These are the activations of a small neural network, seen along a few directions. Each row is one input.
Each table varies a few parts of the input and shows all the possible inputs, shuffled.
A made-up example of a description, with smaller parts first: one of 6 places along a line, together with either a single point or one of 9 places around a ring or (one of 2 separate values, together with one of 5 places around a ring).
Shared parts are said once, and a part with two or three values counts as separate values.

Other details of the inputs vary at random and push rows far along two fixed directions, the same in every table; ignore that.

A family of inputs:
r1: [ 24  -9  16  -6 -18  -7 -31 -45  28 -34  -3 -28]
r2: [ 41 -30 -49  28   4  49  44  82  37 -37  13  -5]
r3: [-25  24  50  26 -15 -15 -71   6 -61  52 -10  22]
r4: [ 21 -11 -19  -6  -1  -4 -68  -4  16 -19  -6 -35]
r5: [ 20 -29  57  12 -19  -1 -17  -5  15 -51  23 -40]
r6: [ 17 -28 -85 -34  33  14  72  -1  47 -34  16  21]
r7: [-20  56  73 -12 -17 -33 -33 -36 -34  45 -19  26]
r8: [-45  25 -20 -16  13   7  58  18 -11  34 -21  73]
r9: [-35 -27  -2  -2  16 -14  -9 -22   2  -9  16 -69]
r10: [ 12   0 -11  16  13  -3 -43   7  -3  11   7 -86]
r11: [ -6 -57 -40   8   4  32  79  53  37 -60  20  10]
r12: [ 17 -17  31  33 -11  -3 -20 -40   7 -45  10 -39]
r13: [-47  -1  -7  20  -4  18  62  22 -32  24 -10  78]
r14: [ 42   2   7 -29  -1 -30 -22 -56  21 -23  17 -27]
r15: [ 28  45 -42 -25   8   9  25  32 -23  58 -13  71]
r16: [-23  54  37 -13  -1 -28 -71   4 -46  61 -22  18]
r17: [  5  45  11  23  -9  23  80  15 -22  62 -20  28]
r18: [-25 -41  -9 -24   4 -16 -34 -32  22 -37   2 -19]
Description of these inputs: one of 3 separate values, together with either a single point or one of 5 places along a line.
Changing only the choice among 3 separate values turns r5 into r11. The same change can be made to r17. Which row results?
Answer: r9
Change only the choice among 3 separate values in r13. List by row number the other rows that result.
Answer: r3, r12
List by row number the other rows that have the choice among 3 separate values in common with r15.
Answer: r2, r3, r4, r10, r16

A family of inputs:
r19: [-26  18  45   3 -21   1  10  23 -34  37 -13  79]
r20: [ -3 -23 -51  -8  19  13  53   9  30 -29  10   2]
r21: [  7 -23 -39  25   4  28  49  18  23 -30   2  -8]
r22: [-28  20  43   4 -22   4  10  18 -35  41 -12  72]
r23: [ 40   6 -76  20  20  34   2  58  20   0  -7 -24]
r24: [-24 -20  22 -15   6 -33 -49 -41   0 -11  11 -55]
r25: [-30 -33  37   0   0 -25 -50 -16  -6 -27  22 -45]
r26: [ 17 -16 -46  -8   9  18  44   1  39 -36   3  15]
r27: [ 40  16 -91  -2  30  24   4  38  26   5 -11 -20]
r28: [-31  21  40   8 -20   6  12  15 -41  43 -15  65]
r29: [ -7  54  32  -5  -9  -6  18 -13 -37  66 -19  47]
r30: [ 19  -3  25 -23  -4 -33 -74 -42   6 -18  10 -35]
r31: [ 18 -16  30  -2  -8 -20 -84 -11  -5 -17  13 -42]
r32: [  1  56  28 -14 -17  -7   8  -5 -32  60 -23  56]
r33: [  7  11  25  -3   9 -33 -53 -53  -3   4   7 -76]
r34: [ 38   0 -25  27   3  32  54  14  27 -24   1 -18]
r35: [  7   2  42  19  -1 -23 -54 -32  -9  -3  10 -80]
r36: [  3 -26 -34  20   5  28  55  26  24 -25   5 -16]
r37: [ 19 -19 -43  -9  10  15  42   5  40 -40   2  20]
r38: [ 46   2 -29  19  -5  30  43  21  32 -29  -3  -9]
r39: [-29 -28  20 -23   9 -38 -52 -38  -2 -28  17 -35]
r40: [ 47 -10 -33  14  -4  29  33  27  32 -33   4   5]
r41: [-30 -36  37  -1  -1 -26 -52 -17  -8 -34  20 -40]
r42: [ 14 -15 -49  -3  11  20  47  -1  33 -33  -1   8]
r43: [ 19  -7  14 -25   2 -31 -83 -32   1 -11  10 -38]
r44: [-48  15  38   6 -12   5  24  29 -44  54 -10  52]
r45: [-47  24  21 -16  -2  -6  25   8 -39  61 -14  58]
r46: [-36  31  16  -7  -7  -7  18  -6 -39  59 -19  61]
What is each input in this table made of?
Answer: one of 2 separate values, together with either a single point or one of 5 places along a line or one of 8 places along a line
Changing only the choice among 2 separate values turns r45 into r44. The same change can be made to r30. Which row results?
Answer: r40
Change only the place on the line of 5 in r35. List by row number the other rows that result.
Answer: r31, r34, r38, r40
Change only the choice among 2 separate values in r28. List by row number the other rows that result.
Answer: r42
